A small network was shown many inputs. Here are its activations along a few directions, one row for each input.
Each table varies a few parts of the input and shows all the possible inputs, shuffled.
A made-up example of a description, with smaller parts first: one of 5 places around a ring, together with either a single point or one of 11 places around a ring or (one of 3 separate values, together with one of 6 places along a line).
Shared parts are said once, and a part with two or three values counts as separate values.
(in the rows, 128 means zero)

Other details of the inputs vary at random and push rows far along three fixed directions, the same in every table; ignore that.

A family of inputs:
r1: [124 125 171 167 134 118 137 118 117 135 126 117]
r2: [142 136 121 118 122 152 196 120 110 108 109 110]
r3: [ 85  92 205 153 123 123 106  88 127 149 175 143]
r4: [121 121 202 151 133 139 170  98  77 119 100 116]
r5: [150  98  73  82 123 160 176 139 148  92 143 134]
r6: [131  92 146 128 105 141 122  81 146 145 177 130]
r7: [123 126 162 143 102 103  53  95 146 186 155 124]
r8: [150 131  66 135 128 139 170 145 161 122 122  95]
r9: [ 96 159 118 112 164 132 210 158  25  86  48 143]
r10: [109 144 154 124 130 147 198 108  65 114  97 121]
r11: [161 129  71 133 124 144 167 143 162 123 110  97]
r12: [147 111 164 159 115 145 161  97 144 132 135  96]
r13: [150  96  45  98 126 154 165 159 187 102 157 127]
r14: [142 123 124 133 131 156 218 125 102  98  96 106]
r15: [122 170 144 126 171  82  40 194 101 113  81 166]
r16: [105 156 113 120 158  80  61 181  72 135  75 169]
r17: [117 150 166 141 130 114  99 119 121 143 131 128]
r18: [126  99 102  91 125 169 230 107  68  87 108 139]
r19: [108 148 155 158 135 101  86 125 131 156 133 122]
r20: [127 101 115  79 124 166 200 114 100  89 130 139]
r21: [145 107  84 112 115 144 169 121 123 128 112 117]
r22: [126 155  64  69 138 132 163 164  58 103  58 149]
r23: [137 177  51 104 140 107  74 192 159 122 112 136]
r24: [153 142  70 123 118 139 140 143 176 131 137 103]
r25: [128 130 151 138 102 147 176  78 129 142 131  92]
r26: [134 147  43  79 142 114  66 185 150 111 139 171]
r27: [155  94  72 100 124 143 133 150 180 106 159 133]
r28: [105 134 163 158 125 128 157 101 102 140 119 111]
r29: [107 182  91 106 155 107 106 184  89 110  78 152]
r30: [113 140 152 127 130 146 198 106  65 117  81 113]
r31: [154 142  70 115 114 144 163 134 162 122 119  98]
r32: [ 74 126 183 139 133 100  62 115 116 151 165 164]
r33: [ 99 146 186 179 138  79  44 125 133 168 132 131]
r34: [118 172 106  92 146 129 153 158  68 104  62 140]
r35: [166 141  75 143 125 112  67 166 216 142 157 112]
r36: [104  98 155 100 110 166 198  80 108 116 156 126]
r37: [195 129  63 119 115 142 108 157 218 119 141  98]
r38: [114 121 153 110 105 135 134  86  90 147 121 128]
r39: [130  98 127 141 114 116  49 128 223 159 209 134]
r40: [123 121  82  86 162 121 121 189 107  85 109 173]
r41: [127 121 178 160 133 130 152 114 107 124 113 115]
r42: [128 142  87  83 150  95  16 197 163 117 147 184]
r43: [150 105  68  67 114 165 171 129 143  99 141 129]
r44: [130  95 109 103 126 150 155 124 126 110 138 134]
r45: [122 170 113  99 150 121 135 168  80  98  81 146]
r46: [100 104 156 122 106 143 149  79 130 140 175 128]
r47: [188 116  61 120 126 161 189 154 169  94 108  94]
r48: [138 132 188 149 121 119  85 107 143 145 138 117]
r49: [121 168  77 103 155 123 149 180  95 103  79 141]
r50: [132 131 145 156 119 129 131 112 147 147 144 109]
r51: [131 114 178 159 118 146 182  90 118 130 128  99]
r52: [ 87 109 165 133 123 130 138  97 110 135 158 143]
r53: [165 125 104 145 102 136 125 115 203 143 166  90]
r54: [130 141 118 151 141 113 118 154 138 132 121 125]
r55: [110 107 164 131 132 106  47 124 143 150 167 155]
r56: [158  78  99 135 111 134  96 122 214 145 192 117]
r57: [157 126 132 172 114 107  50 131 221 164 179 104]
r58: [ 95 177 123 126 172  91  95 187  73 117  74 164]
r59: [ 90  93 206 120 117 151 163  64  67 127 140 138]
r60: [115 137 169 166 121 106  94 105 143 162 138 112]
r61: [167 139  84 108 116 153 162 139 164 110 123 106]
r62: [141 103 109 122 120 125  91 119 165 141 170 142]
r63: [113 131 170 158 129 131 159 105 102 137 123 115]
r64: [134 171  81 107 148 112  95 180 123 118  83 140]
r65: [135 130 125 127 108 158 193  92 132 133 133  92]
r66: [104 141  86 107 166  98  83 187  91 104 108 187]
r67: [134 126 107 120 118 108  70 134 144 153 132 137]
r68: [127 144 145 138 120 126 122 114 137 144 139 117]
r69: [100 139 238 167 133 104  81  98  93 150 125 136]
r70: [123 167 100 134 170  84  67 204 118 115  92 156]
r71: [101 174 125 117 169 104 119 177  53 108  50 158]
r72: [165 123 139 169 114 110  47 131 222 160 173 105]
r73: [139 134 188 155 121 108  63 109 160 153 149 121]
r74: [120  98 141 126 107 148 151  78 131 138 172 128]
r75: [114  95 140 124 109 165 199  79  95 120 152 129]
r76: [139  94  90 141 107 130 103 120 218 147 201 118]
r77: [108  99 134 147 123 121 114 115 158 143 175 135]
r78: [117 110 220 167 131 138 183  80  75 126 107 111]
r79: [113 107 129 133 124 136 136 114 114 127 153 148]
r80: [157 109 142 141 117 156 196 101 134 113 119  92]
r81: [ 93 135 231 182 140  95  90 103  91 154 129 135]
r82: [182 134  62  95 113 166 184 142 167  98 117  97]
r83: [138  94 101 109 106 153 142 112 191 129 186 120]
r84: [139 118 104 104 105 138 136 109 127 141 125 123]
r85: [106 159 114 120 154  74  32 181  88 144  87 170]
r86: [140 129  94 134 124 146 201 126 126 115 101  99]
r87: [146 124 130 160 118 126 125 119 171 143 150 102]
r88: [105 148 193 142 141 118 120 119  80 127 104 138]
r89: [159 107  85 118  93 151 167 100 154 147 135  95]
r90: [107 165 177 128 167  93  87 164  61 110  71 166]
r91: [ 80 114 219 132 126 117  89  76  67 149 148 166]
r92: [143 117 183 150 112 145 149  85 135 135 134 101]
r93: [106 112 174 142 116 117 113  90  91 158 124 132]
r94: [157 141 100 135 130 123 101 158 175 125 130 119]
r95: [114 127  99 105 160 110 102 169  88 105 107 179]
Each input here is: one of 5 places along a line, together with either one of 2 separate values or one of 6 places around a ring or one of 11 places along a line.
- The inputs of r60 and r86 match in every part but the place on the line of 5. If r35 is changed in the same way as r60 into r86, which row does it become? => r70
- The inputs of r75 and r66 match in every part but the place on the line of 5. If r52 is changed in the same way as r75 into r66, which row does it become? => r77
- Which other rows does r21 become when the choice among 2 separate values takes its other values? List them by row number. => r16
- Which other rows does r7 become when the choice among 2 separate values takes its other values? List them by row number. => r38
- Which other rows does r43 become when the place on the ring of 6 takes its other values? List them by row number. => r26, r36, r42, r46, r91
- Which other rows does r25 become when the place on the line of 11 takes its other values? List them by row number. => r17, r23, r34, r45, r48, r61, r65, r68, r73, r82
- Start at r91 and move only the place on the line of 5, one step at a time. The first step leads to r6. Which rows follow, in order? => r62, r18, r95

A family of inputs:
r96: [ 99 169 167 137 144  88  58 145  94 154  90 139]
r97: [137 140 167 136 118 137 149 105 108 136  99 100]
r98: [155 141  74  92 135 134 119 159 126  97 125 153]
r99: [ 73 157 154  96 146  84  42 150  73 143 113 181]
r100: [ 81 136 130  85 140 135 153 135  80 108 109 153]
r101: [134  93 189 173 127 119 104 109 157 143 164 122]
r102: [145 121  49  97 129 132 139 160 127 116 101 137]
r103: [117 160  84  88 134 111  90 163 114 131  94 146]
r104: [163 135 108 149 144  97  52 174 165 137 114 131]
r105: [ 92 140 168 165 131 102  91 117 130 157 161 138]
r106: [133 111 147 119 135 138 162 117  71 110  91 140]
r107: [124 105 173 163 135 111  95 127 144 141 154 133]
r108: [116  96 145 139 123 146 201 106 108 120 133 117]
r109: [ 80 173 146 141 156 106 142 145  61 121  87 145]
r110: [147 154 101 132 135 102  46 159 154 138 131 149]
r111: [155 108 157 130 110 164 191  97 153 114 144  92]
r112: [160 120  80  85 128 155 138 155 175  93 138 127]
r113: [145 138  62 120 139 117 124 174 129 124  89 126]
r114: [152 141 161 170 120 124 107 107 142 149 134 105]
r115: [158 111  76 138 132 117  92 169 203 130 159 125]
r116: [100 162 147 120 148 109 107 139  49 121  87 166]
r117: [134 145 180 156 135 111  89 132 152 134 124 114]
r118: [137 102  69 116 115 112  68 144 185 154 171 140]
r119: [156 107  71 103 128 122  89 160 161 119 144 149]
r120: [148 119 153 142 109 150 160  82 118 130 135 113]
r121: [ 97 120 116 116 144 132 186 144  76 107 102 143]
r122: [115 168 156 129 144 102  87 147  92 138  81 134]
r123: [143 112 157 133  94 145 132  77 153 155 147  96]
r124: [166 111 156 180 101 156 180  75 186 138 168  71]
r125: [140 131  38  85 115 149 165 136 137 116 141 134]
r126: [158 148  36 114 115 152 197 137 140 122 108  95]
r127: [110 137 166 130 118 110  74 109 123 160 128 131]
r128: [114 120 167 135 115 139 156 100 136 137 146 108]
r129: [105 133 120 101 143 147 177 133  78  90 116 155]
r130: [125 115 182 177 123 104  84 104 132 170 133 115]
r131: [130 118  64  88 137 120 108 165 119 116 122 160]
r132: [112 120 174 133 136 142 149 104  99 109 142 145]
r133: [ 84 109 144 119 148 118 123 137  89 119 126 165]
r134: [100 115 155 108 122 145 153 104 116 123 140 131]
r135: [136 142  56  88 129 133 129 153 122 112 130 151]
r136: [141 154  57 102 129 129 129 156 125 118 109 138]
r137: [116 125 174 170 106 117 109  89 182 173 163  86]
r138: [143 113 183 148  98 130  91  78 162 166 157 104]
r139: [120 134 152 140 106 134 150  90 125 160 120  90]
r140: [ 94 130 200 128 142 107  61 126 114 134 142 157]
r141: [ 88 154 138 122 134 117 132 118  59 136 100 152]
r142: [117 153 148 119 157 139 186 145  54  80  89 150]
r143: [172 129  64  91 122 164 190 156 170  90 123 104]
r144: [111 113  61  94 143 128 130 170 135 109 130 155]
r145: [142 162 100 130 141 101  66 180 184 131 120 121]
r146: [149 128  90  98 116 119  60 147 184 139 157 137]
r147: [118 141  69  98 143 132 126 167 132 102 135 156]
r148: [ 94 138 147  88 147 134 142 142  77  97 105 158]
r149: [161  92  49  95 130 159 167 157 173  91 142 128]
r150: [126 143 185 132 131 107  60 123 112 142 115 143]
r151: [143 137  54  67 123 137 121 158 142 113 124 138]
r152: [127 164 120 132 140 124 145 141  82 121  86 128]
r153: [107 124 161 152 144 120 156 127  94 122 101 125]
r154: [114 143 163 144 168 104 122 164  72 101  75 150]
r155: [111 139 146 131 137 143 188 121  84 104 116 133]
r156: [150 100 150 101 100 170 191  76 120 115 140 110]
r157: [109 136 181 142 133 109  86 129 137 141 141 134]
r158: [145  89 140 130 108 159 194  82 106 125 120 110]
r159: [ 96 116 177 183 131  95  93 109 141 168 147 118]
r160: [135 119 153 144 119 160 205  95 119 111 141 108]
r161: [ 87 158 148 129 155 114 141 150  63 110 104 159]
r162: [123 133 159 184 115 118 114  99 172 161 165  99]
r163: [174 137  79 116 120 152 171 147 185 106 118  87]
r164: [145 163 109 156 149  98  62 175 172 128 131 132]
r165: [150 122  75 117 105 142 140 137 209 137 163  97]
r166: [138  99  92 128 133 117  71 156 193 132 170 144]
r167: [116 101 113 124 104 167 203  81 145 126 173 110]
r168: [148  84 126 133  99 158 185  81 132 137 135 103]
r169: [123 138 166 159 148  90  65 147 104 146 100 142]
r170: [144 168  78 143 134  97  61 168 165 150 123 126]
r171: [135 108 129 123 102 154 166  79 126 132 163 121]
r172: [132 146 124 146 131 138 174 126 124 115 117 110]
r173: [105 122 171 137 133 134 132 106 109 119 150 148]
r174: [128 102 153 180 116 117 120 103 178 162 161  96]
r175: [135 113 134 143 137 142 190 127 114 107 104 109]
r176: [149 102  65  95 124 136 130 147 144 115 137 143]
r177: [ 95 163 145 110 148 132 185 140  59 101  65 125]
r178: [123 107 159 126 138 111  81 130 103 128 133 162]
r179: [121  95 130 137 104 137 155  84 124 156 139 113]
r180: [170 123 144 138 103 158 172  94 151 133 120  75]
r181: [105 105 154 106 153 146 180 130  61  83 101 159]
r182: [156 130  91 122 120 118  62 142 178 137 171 142]
r183: [133 146 173 175 123 111  86 109 132 159 134 115]
r184: [142  97 178 135  91 139 102  69 169 160 184 109]
r185: [136 102 122 155 105 138 166  90 142 160 134  87]
- Describe the family of inputs behind these rows. => one of 3 separate values, together with one of 5 places along a line, together with one of 6 places around a ring
- The inputs of r113 and r130 match in every part but the place on the line of 5. If r128 is changed in the same way as r113 into r130, which row does it become? => r157
- The inputs of r167 and r129 match in every part but the place on the line of 5. If r100 is changed in the same way as r167 into r129, which row does it become? => r148
- The inputs of r140 and r112 match in every part but the place on the line of 5. If r143 is changed in the same way as r140 into r112, which row does it become? => r111
- Which other rows does r119 become when the choice among 3 separate values takes its other values? List them by row number. => r182, r184
- Which other rows does r163 become when the choice among 3 separate values takes its other values? List them by row number. => r164, r175
- Which other rows does r135 become when the place on the ring of 6 takes its other values? List them by row number. => r136, r147, r161, r162, r170

A family of inputs:
r186: [111 156 128 109 153 122 136 157  78  99  90 151]
r187: [149  99 155 151 103 150 161  81 156 141 151  93]
r188: [ 99 126 210 175 149  94  73 124 103 145 132 148]
r189: [117 132 176 133 113 131 132  89 103 147 123 117]
r190: [107  95 163 136 109 117  69  90 154 165 190 144]
r191: [118 109 165 142 125 160 225  89  97 108 127 109]
r192: [142 126 110 129 122 138 160 122 124 126 116 113]
r193: [125 153 113 112 128 128 129 135 110 126 109 130]
r194: [152 121 130 144 130 115  70 149 193 133 160 126]
r195: [108 112 116 102 148 117  92 158 121 109 145 176]
r196: [133 138 127 114 136 129 130 143 118 113 111 133]
r197: [102 131 167 137 133 135 172 107  81 121 111 127]
r198: [151 127  96  98 117 163 199 121 121 104 108 108]
r199: [124 132 140 140 137 118 123 134 109 128 113 132]
r200: [131 156 105 111 138 109  89 159 112 129  94 142]
r201: [ 97 125 191 155 124 125 149  88  86 147 121 119]
r202: [158 116 114 141 131 125 102 147 181 124 145 121]
r203: [143 124 124 160 108 118  82 116 203 165 175 105]
r204: [167 133  44 104 114 151 173 142 149 120 109 103]
r205: [137 106 139 154 123 140 158 113 157 129 150 106]
r206: [132 138 114 121 148 126 129 162 129 100 120 140]
r207: [147 112 125 131  99 163 192  85 150 129 148  90]
r208: [124 140 123 142 121 110  94 128 145 155 132 120]
r209: [ 81 121 156 102 147 115 105 132  65 117 125 181]
r210: [127 147  82 109 150 123 143 173 111 103  92 138]
r211: [ 94 129 127  98 131 108  73 133  99 140 136 172]
r212: [153 136  76 128 109 130 116 132 186 148 148 104]
r213: [155 146  68 104 137 122 108 175 145 113 103 134]
- The inputs of r209 and r190 match in every part but one. If r199 is changed in the same way as r209 into r190, which row does it become? => r192
- Describe the family of inputs behind these rows. => one of 4 places along a line, together with either a single point or one of 6 places around a ring
- Which other rows agree with r202 in the place on the line of 4? List them by row number. => r188, r191, r194, r195, r205, r206
- Which other rows agree with r189 in the place on the line of 4? List them by row number. => r193, r200, r204, r208, r211, r212
- Start at r207 and move only the place on the ring of 6, one step at a time. The first step leads to r198. Which rows follow, in order? => r213, r192, r201, r203
